A small network was trained on invented records. Each row is its activation on one of them, seen along a few directions.
Each row is followed by the record's values for the fields VUT, GOLEB, SUT, DUVEK, BOSAL, RIBAR.
Not every record has every field; a missing one is written missing.
The largest differences between rows may come from other fields.
Strong random noise was added to every row along 2 fixed directions; ignore it. To show where, here is one row again and again, with new noise each time:
[  91 -109  -63 -376   40   75  -74   23  119   81   69 -158    6 -135
  -52  118 -292  -42 -104  157  -26  -84   91   55]
[-504   79 -282 -150 -113   84   31  145   53   76  298 -136   80 -304
 -268   92  168 -363 -177  -18 -542  -39  486 -109]
[  32  -61 -112 -470   13  196  -81   93  184  -27  113 -241  132 -284
 -193  182 -342  -14 -201  312 -163  -36  361   13]
[-395   19 -219  -95  -75  -18   26   74    6  166  238  -69  -32 -164
 -130   42  163 -354  -89 -129 -377  -83  222  -58]

[ 336 -147 -245  135   75 -474 -138   29 -374  -31   21  395  -85  106
  314 -167  -16   46  230 -407  642  337 -787  116] : <VUT:bezib GOLEB:missing SUT:gorep DUVEK:zep BOSAL:gez RIBAR:pade>
[ 375  -51 -209 -616   93  325 -251  259  242 -309  109 -307  472 -578
 -381  414 -756  378 -257  550   27  311  714  -46] : <VUT:fifo GOLEB:missing SUT:gorep DUVEK:pof BOSAL:gez RIBAR:pade>
[-297  -75  -53  127  -50  -98   -1  -81  -65  241   92   48 -159   93
   85 -132  299 -278   89 -265 -147 -205 -132  -39] : <VUT:bezib GOLEB:missing SUT:gorep DUVEK:zep BOSAL:gez RIBAR:pade>
[ 760 -168  291 -508  137  100  -35 -246  155  -62 -267 -202 -100  180
  154   30 -673  391  -76  362  575  -71 -397  268] : <VUT:missing GOLEB:zenak SUT:siv DUVEK:zep BOSAL:nutal RIBAR:pade>
[ 440 -204   74 -192  136   63  -74    4   51  -11 -162  -43   70   93
   -7    1 -465  236  -30  175  389  -18 -211   34] : <VUT:missing GOLEB:zenak SUT:siv DUVEK:pof BOSAL:gez RIBAR:pade>
[ -48 -101 -307  239  -49 -486  -13  -91 -321  394  215  317 -353  214
  243 -164  262 -331  212 -746  233  151 -727   73] : <VUT:missing GOLEB:zenak SUT:siv DUVEK:pof BOSAL:nutal RIBAR:pade>
[ 107 -259  -88  296  107 -585  -11    9 -337  351   14  420 -403  370
  386  -95  130 -205  316 -722  317  -32 -804   88] : <VUT:missing GOLEB:missing SUT:bim DUVEK:neki BOSAL:gez RIBAR:pade>
[ 206   37 -129  392  129 -292 -115  363 -389 -488 -118  478  435  -79
   53  -13  -73  412  248  -35  532  538 -198  -85] : <VUT:fifo GOLEB:missing SUT:gorep DUVEK:zep BOSAL:gez RIBAR:pade>
[ 237  -17 -100 -262   34   58  -61  -11   87   48   61  -67   20 -193
  -57   32 -185   81  -50   24   28  110   76   67] : <VUT:missing GOLEB:missing SUT:bim DUVEK:neki BOSAL:gez RIBAR:pade>
[ 229 -198 -303   26  150 -330 -222  330 -271 -167   48  246  172  -88
  -67   69 -187   59  115 -180  393  315 -235   69] : <VUT:bezib GOLEB:missing SUT:gorep DUVEK:zep BOSAL:gez RIBAR:pade>
[ 117   93 -199  163   92   64  -49  327  -60 -415  -47  184  462 -223
 -194  103 -165  390   24  209  180  428  171  -98] : <VUT:missing GOLEB:noka SUT:siv DUVEK:pof BOSAL:gez RIBAR:pade>
[ 283 -210  224  -40   80  -92   38 -345   47  391 -146  -15 -414  414
  329  -70  -66  -76  133 -219  302 -308 -655  187] : <VUT:missing GOLEB:zenak SUT:siv DUVEK:pof BOSAL:nutal RIBAR:nafa>
[  12  -10 -482  -59   91 -111 -199  440 -197 -449  112  206  475 -459
 -277   56 -135  124  -52  117  110  501  232  -81] : <VUT:bezib GOLEB:missing SUT:gorep DUVEK:zep BOSAL:gez RIBAR:pade>
[-371  258 -149  189 -155  -43  108   34  -66   40  244  152  -57  -48
 -160  -33  230 -233   46 -298 -325  163  147  -55] : <VUT:fifo GOLEB:missing SUT:gorep DUVEK:zep BOSAL:nutal RIBAR:pade>
[ 194 -149  -58  -86   66   18 -128   21   18   60  -32  -52   13   35
   41   48 -149   71  -33   27  196  -23 -129   41] : <VUT:missing GOLEB:zenak SUT:siv DUVEK:pof BOSAL:gez RIBAR:nafa>
[-235   79 -198   31  -67  -18   11  159  -14  -61  104    3   16 -140
 -164   51  232 -249  -69  -45 -248   18  170   16] : <VUT:bezib GOLEB:missing SUT:gorep DUVEK:zep BOSAL:gez RIBAR:nafa>
[-333  112 -109  209  -53  -87   83  216 -215 -415   44  243  158 -137
  -44 -137  201   97  -52   39 -145  208   55 -157] : <VUT:missing GOLEB:missing SUT:bim DUVEK:neki BOSAL:gez RIBAR:pade>
[ 385  204  300  101  111  273   61  353   11 -887 -407   89  661 -140
 -264   61 -460  755  -51  834  316  367  407 -119] : <VUT:fifo GOLEB:missing SUT:gorep DUVEK:zep BOSAL:gez RIBAR:pade>
[ 796 -403   28 -401  246 -275 -201  -45  -65  150 -135  123 -247  157
  372  128 -716  315  136  -70  683   38 -702  269] : <VUT:missing GOLEB:missing SUT:bim DUVEK:neki BOSAL:gez RIBAR:pade>
[ -87 -161   30  -82  -12  -15   38 -263   74  452  108  -86 -318  181
  126  -31   77 -266   24 -268  -92 -294 -203   40] : <VUT:missing GOLEB:zenak SUT:siv DUVEK:pof BOSAL:nutal RIBAR:pade>
[-303  201  362  192  -91  357  303 -288  213   41 -110 -119  -31  165
 -109 -207  179    6   -7  162 -345 -288  207 -162] : <VUT:missing GOLEB:noka SUT:siv DUVEK:pof BOSAL:gez RIBAR:pade>
[  -3  126 -110 -118  -50  103  -25   25   81  -35  152  -21   38 -209
 -112   81  -96   11  -34    9 -140  150  241   20] : <VUT:fifo GOLEB:missing SUT:gorep DUVEK:zep BOSAL:nutal RIBAR:pade>
[ 347 -150  -89  119  134 -302 -165   -5 -200   42  -25  243   18   76
  308  -57 -169  232  261 -280  549  225 -489  103] : <VUT:missing GOLEB:noka SUT:siv DUVEK:zep BOSAL:gez RIBAR:pade>
[ -42   62 -478  127   -2 -146 -207  626 -329 -780  112  340  614 -501
 -223   87  -54  394  -69  229  132  705  313 -171] : <VUT:missing GOLEB:missing SUT:bim DUVEK:neki BOSAL:gez RIBAR:pade>
[ 704 -355   65 -601  171  134 -273 -142  218  153  -33 -265  -36  -15
  135  208 -778  306 -129  271  469  -55 -158  164] : <VUT:missing GOLEB:zenak SUT:siv DUVEK:pof BOSAL:nutal RIBAR:pade>
[ 204 -171 -144  -32    7 -182 -181   87 -132   45   98   85  -39   10
  156  101 -118  109   20 -160  285  171 -179   39] : <VUT:missing GOLEB:missing SUT:bim DUVEK:neki BOSAL:nutal RIBAR:nafa>
[ 471 -224  -71 -417   96   50 -182  -64  130  161   47 -169  -92  -38
   83  202 -457  109 -117   80  284    5 -138  164] : <VUT:missing GOLEB:zenak SUT:siv DUVEK:pof BOSAL:nutal RIBAR:nafa>
[-467   74 -561  106 -111   22 -133  358 -117 -128  346   23  369 -437
 -378   86  251 -174 -170 -106 -359  343  509 -210] : <VUT:missing GOLEB:zenak SUT:siv DUVEK:pof BOSAL:gez RIBAR:pade>
[-198  -47 -446 -125  -28  -74 -182  225  -67   25  315  -34  109 -342
 -199  164   48 -206 -100 -177 -181  190  312  -19] : <VUT:bezib GOLEB:missing SUT:gorep DUVEK:zep BOSAL:gez RIBAR:pade>
[ 306  272   27  -41  147  131    5  464   25 -808 -247  112  593 -352
 -342  197 -429  585  -82  720  204  451  378  -50] : <VUT:fifo GOLEB:missing SUT:gorep DUVEK:pof BOSAL:gez RIBAR:pade>
[-678  271 -146  -80 -203  316  137   14  208   39  359 -164  102 -381
 -387   31  241 -302 -173   -3 -828  -31  813 -175] : <VUT:fifo GOLEB:missing SUT:gorep DUVEK:zep BOSAL:nutal RIBAR:pade>
[ -78  110  349   57  -48  296  186 -246  231   53 -195 -146  -56  160
  -10  -40   61   40   47  257 -233 -289  102  -36] : <VUT:missing GOLEB:noka SUT:siv DUVEK:pof BOSAL:gez RIBAR:nafa>
[-346  244  214 -149 -125  436  202  -43  279 -101  -40 -371  170 -172
 -374    5  157 -132 -246  427 -623 -243  765 -123] : <VUT:missing GOLEB:missing SUT:bim DUVEK:neki BOSAL:gez RIBAR:nafa>
[ 245  -67 -158  179  127 -190 -196  490 -214 -517 -144  298  375 -103
  -54   89 -110  399   58  186  375  395  -90   -8] : <VUT:missing GOLEB:missing SUT:bim DUVEK:neki BOSAL:gez RIBAR:nafa>
[-309   37  -35  203  -84 -138   71 -160  -71  393  152   -6 -253  119
  116  -89  442 -377   22 -427 -226 -149  -40  -31] : <VUT:missing GOLEB:missing SUT:bim DUVEK:neki BOSAL:nutal RIBAR:nafa>
[-341   28 -257  171 -106 -176  -22   48 -139  274  293   26  -73  -64
    0   12  398 -333  -22 -437 -239   67  117  -73] : <VUT:missing GOLEB:missing SUT:bim DUVEK:neki BOSAL:nutal RIBAR:nafa>
[ 253 -145  160 -226   45   97   -8  -87  113  -27 -107  -71  -94   73
  135   90 -263  177  -35  166  121  -90 -153  102] : <VUT:missing GOLEB:missing SUT:bim DUVEK:neki BOSAL:nutal RIBAR:nafa>
[ 172  -48  346  398   76 -165   95   24 -174 -253 -411  291  -54  433
  265 -191  103  256  281  121  302 -137 -580   27] : <VUT:missing GOLEB:missing SUT:bim DUVEK:neki BOSAL:gez RIBAR:nafa>
[ 130 -120  -30 -445    8  207   17 -146  261  233  103 -288 -121  -52
  -97  176 -302  -84 -175   93 -119 -145  101  107] : <VUT:missing GOLEB:zenak SUT:siv DUVEK:pof BOSAL:nutal RIBAR:pade>
[ 503 -137 -177 -221  177   30 -301  372  -21 -473 -122   35  415 -241
 -155  199 -424  407  -81  426  433  338   55  103] : <VUT:bezib GOLEB:missing SUT:gorep DUVEK:zep BOSAL:gez RIBAR:nafa>
[ 600 -131  -26 -786  153  350 -229   65  372 -101    5 -342  208 -413
 -181  392 -887  379 -176  576  118   92  412  125] : <VUT:fifo GOLEB:missing SUT:gorep DUVEK:pof BOSAL:gez RIBAR:pade>
[-259   59  -54 -307  -97  321   33  -90  249  107  219 -300   91 -313
 -275   46  -15 -148 -224  170 -527  -76  684 -114] : <VUT:missing GOLEB:missing SUT:bim DUVEK:neki BOSAL:nutal RIBAR:pade>
[-657   31 -605  520  -91 -477  -94  412 -480  -51  364  444  100 -235
  -59  -29  599 -288  138 -651 -243  381   52 -221] : <VUT:missing GOLEB:missing SUT:bim DUVEK:neki BOSAL:gez RIBAR:pade>
[ 312 -137  133 -394   61  166  -49 -103  185   -1  -82 -221  -61   -6
   30  114 -346  112 -124  262  134 -138  -16  154] : <VUT:bezib GOLEB:missing SUT:gorep DUVEK:zep BOSAL:nutal RIBAR:nafa>
[ 283  -87  328  195  107  -72   -5 -130  -51   72 -318   56  -67  323
  247 -200   56  187  191  -14  366 -205 -373   44] : <VUT:missing GOLEB:missing SUT:bim DUVEK:neki BOSAL:gez RIBAR:nafa>
[-738  -31 -448  299 -179 -386   43   12 -318  377  481  271 -316  -71
  117 -140  581 -564  101 -833 -424   39 -122 -126] : <VUT:missing GOLEB:missing SUT:bim DUVEK:neki BOSAL:nutal RIBAR:pade>
[ 319  164  428  -87   52  299  115  -60  216 -329 -316 -139  157   17
  -58   23 -344  394  -64  566  132  -40  218   14] : <VUT:fifo GOLEB:missing SUT:gorep DUVEK:zep BOSAL:gez RIBAR:pade>

Which values does each new row have?
[ 474   -8  395  -61  124  155  -40  -34  164 -172 -334  -89  107  118
   92   70 -353  398   44  415  364  -68  -10   77] : <VUT:fifo GOLEB:missing SUT:gorep DUVEK:zep BOSAL:gez RIBAR:nafa>
[-369  -53   82  512  -82 -353  128 -189 -255  378   45  261 -460  413
  396 -232  591 -355  210 -665  -23 -220 -545  -21] : <VUT:missing GOLEB:missing SUT:bim DUVEK:neki BOSAL:nutal RIBAR:nafa>
[ 112  214  128  262  124  -29   61  246  -72 -486 -274  187  317  -58
  -79  -18  -34  345  106  324  183  201  -13  -70] : <VUT:fifo GOLEB:missing SUT:gorep DUVEK:pof BOSAL:gez RIBAR:pade>
[ 113   85   90 -421   -5  340  -10  -29  327  -17   39 -318   79 -240
 -168  268 -330   71 -199  388 -218  -80  482   33] : <VUT:fifo GOLEB:missing SUT:gorep DUVEK:pof BOSAL:nutal RIBAR:nafa>
[ 296  -68 -179  274   54 -308  -11  146 -353 -209 -130  375   63  181
  132 -138  -21  176  140 -173  581  360 -657   27] : <VUT:missing GOLEB:zenak SUT:siv DUVEK:pof BOSAL:gez RIBAR:pade>
[ -82  -44  151  -64  -35  132  126 -215  129  231  -18 -172 -197  167
    5  -16   67 -169  -64  -30 -140 -284  -40   33] : <VUT:missing GOLEB:zenak SUT:siv DUVEK:pof BOSAL:nutal RIBAR:nafa>
[-385  138 -195   95 -140 -141  164 -100 -116  153  199   25 -167   60
  -71 -142  342 -354  -45 -353 -268   30  -64   -2] : <VUT:missing GOLEB:zenak SUT:siv DUVEK:zep BOSAL:nutal RIBAR:pade>
[ 236 -102  116   80   74 -183  -43 -219  -26  376  -21   72 -333  251
  362   19   -1  -46  180 -337  288 -110 -462  145] : <VUT:fifo GOLEB:missing SUT:gorep DUVEK:zep BOSAL:nutal RIBAR:nafa>
[-103   49  102 -165  -56  217   63 -174  193  196   44 -246  -72  -46
  -79   33   66 -161 -135   82 -296 -199  338  -19] : <VUT:missing GOLEB:missing SUT:bim DUVEK:neki BOSAL:nutal RIBAR:nafa>
[ 315 -149 -363 -101   49 -400 -175   35 -262   50  148  253 -116  -60
  172  -31 -128  -43  148 -375  458  346 -545  154] : <VUT:bezib GOLEB:missing SUT:gorep DUVEK:zep BOSAL:gez RIBAR:pade>
[ 198  -60  398  516   90 -365   83 -298 -176  363 -292  272 -450  620
  546 -241  284  -55  389 -471  491 -255 -872  130] : <VUT:fifo GOLEB:missing SUT:gorep DUVEK:zep BOSAL:gez RIBAR:nafa>
[-258   43  -97  380  -93 -370  147   12 -327   28  100  374 -264  243
  214 -194  380 -166  159 -549   35  143 -540   11] : <VUT:missing GOLEB:missing SUT:bim DUVEK:neki BOSAL:nutal RIBAR:pade>
[  83    4   80  138   49  120  -15  207   -9 -324 -206  -20  288   45
 -175  -21  -31  222  -37  352  112   25   99  -61] : <VUT:missing GOLEB:zenak SUT:siv DUVEK:pof BOSAL:gez RIBAR:nafa>
[ 692 -262  283  -75  188 -218 -127 -320   13  418 -196   69 -414  403
  548   34 -339  174  254 -247  700 -154 -801  274] : <VUT:fifo GOLEB:missing SUT:gorep DUVEK:zep BOSAL:nutal RIBAR:nafa>
[-579  107   15  769  -72 -331  148   93 -349    3  -83  338  -94  331
   60 -360  843 -377  245 -427 -135 -141 -333 -118] : <VUT:bezib GOLEB:missing SUT:gorep DUVEK:zep BOSAL:gez RIBAR:nafa>
[  21 -140 -221  -10   11 -255 -119  -37 -118  299  175   78 -259   45
  188   39  120 -245   45 -418  114   11 -321  121] : <VUT:bezib GOLEB:missing SUT:gorep DUVEK:zep BOSAL:nutal RIBAR:nafa>
[ 140   82  140  314  114 -142  -18  148 -114 -204 -239  214  142  125
   96   -7   61  229  189   96  286   89 -222   -6] : <VUT:fifo GOLEB:missing SUT:gorep DUVEK:pof BOSAL:gez RIBAR:nafa>
[ -82   22   11 -230  -43  403  -29   79  219 -189  -12 -307  284 -219
 -317   81 -169   90 -256  476 -257  -77  576 -120] : <VUT:missing GOLEB:zenak SUT:siv DUVEK:pof BOSAL:gez RIBAR:nafa>
[ 253  -36  294 -108   82  125   48 -136  121  -69 -279 -139  -49  196
   41  -52 -170  135  -23  294  142 -231 -150  124] : <VUT:missing GOLEB:zenak SUT:siv DUVEK:zep BOSAL:gez RIBAR:nafa>
[ 324 -137 -243 -364   27   73 -229  222   54 -145  132  -94  158 -297
  -86  302 -414  244 -159  180  130  264  254   62] : <VUT:missing GOLEB:missing SUT:bim DUVEK:neki BOSAL:nutal RIBAR:nafa>
[-138  303  336  470    6  -77  240   39  -88 -270 -276  178   56  204
   18 -165  272  124  123  125   50  -10  -89  -89] : <VUT:fifo GOLEB:missing SUT:gorep DUVEK:pof BOSAL:gez RIBAR:pade>
[  -7 -167 -148 -114    4  -84 -147  -70  -15  267  181  -74 -126  -11
  108   30  -60 -146  -45 -210   23  -54  -71   24] : <VUT:missing GOLEB:zenak SUT:siv DUVEK:zep BOSAL:nutal RIBAR:pade>
[ 244   48  304  -48   95  143   -3   23  132 -210 -248  -55  202  -14
  -22   11 -280  301   33  354  157  -51  145  -45] : <VUT:fifo GOLEB:missing SUT:gorep DUVEK:zep BOSAL:gez RIBAR:pade>
